A small network was trained on made-up records. Each row is its average activation on records with the value named, seen along a few directions.
Values that are neighbours, or in one group, have similar rows; names and order tell nothing.
In the rows, zero is written as 500.
Random noise pushes rows far along 2 fixed directions. That doesn't count. These rows show it; they differ only by the noise:
[431 616 441 578 542 489 642 380 661 573 550 564 372]
[432 602 436 549 544 503 628 418 625 561 507 567 366]
[322 653 604 441 445 654 469 658 573 475 577 371 569]
[376 616 519 468 495 593 533 575 567 505 506 468 468]


Values of Y:
y5: [617 461 350 628 543 304 694 152 898 607 536 631 421]
y10: [399 525 714 524 462 514 474 562 259 455 697 407 686]
y8: [438 426 488 450 649 452 546 301 551 507 504 612 340]
y3: [639 552 605 581 304 548 396 518 727 556 567 419 641]
y1: [428 390 482 529 543 449 411 550 255 529 551 441 511]
y7: [557 500 611 528 365 662 342 498 457 330 530 443 572]
y2: [456 428 415 349 565 496 484 540 566 476 405 472 435]
y4: [586 432 175 662 645 164 648 383 448 424 541 678 394]
y6: [521 397 524 494 475 488 343 700 232 511 392 328 637]
y9: [721 540 576 569 494 421 582 243 563 627 683 621 451]
y11: [657 416 459 431 494 551 531 578 403 517 187 618 508]
The values of Y form 3 separate groups.
List the group mates of y5, in the order listed.
> y8, y2
List the group mates of y4, in the order listed.
> y10, y1, y6

Values of F:
f12: [536 511 563 361 388 574 494 555 494 479 379 524 486]
f11: [526 531 501 516 394 598 499 450 717 545 586 371 463]
f16: [604 470 432 620 546 507 561 244 741 585 490 571 408]
f5: [579 539 530 518 418 502 448 578 345 486 571 539 580]
f13: [574 494 546 626 497 500 508 468 625 569 494 554 535]
f6: [404 512 570 380 526 516 380 732 231 406 506 413 642]
f10: [397 586 496 501 619 495 480 455 646 464 497 433 463]
f9: [625 447 446 578 432 386 568 428 423 568 479 542 512]
f2: [343 471 466 410 552 598 399 716 229 434 359 385 526]
f7: [432 370 418 330 528 496 403 796 129 353 234 567 449]
f8: [553 426 501 349 507 453 563 576 270 533 445 493 413]
f14: [416 675 677 480 447 593 618 354 743 472 771 459 557]
f3: [333 584 516 512 629 472 464 487 536 492 509 443 602]
f15: [390 513 445 476 501 501 542 441 663 419 530 487 393]
f4: [593 373 461 571 463 483 468 540 416 573 441 607 462]
f1: [609 429 536 443 484 569 353 691 455 444 423 465 648]
The values of F form a ring.
Going along F from f1 by way of its neighbour f13, in what order are f11, f6, f14, f15, f4 met?
> f11, f14, f15, f6, f4
Name the neighbours of f5, in listed order.
> f9, f8
Name the neighbours of f2, in listed order.
> f7, f3
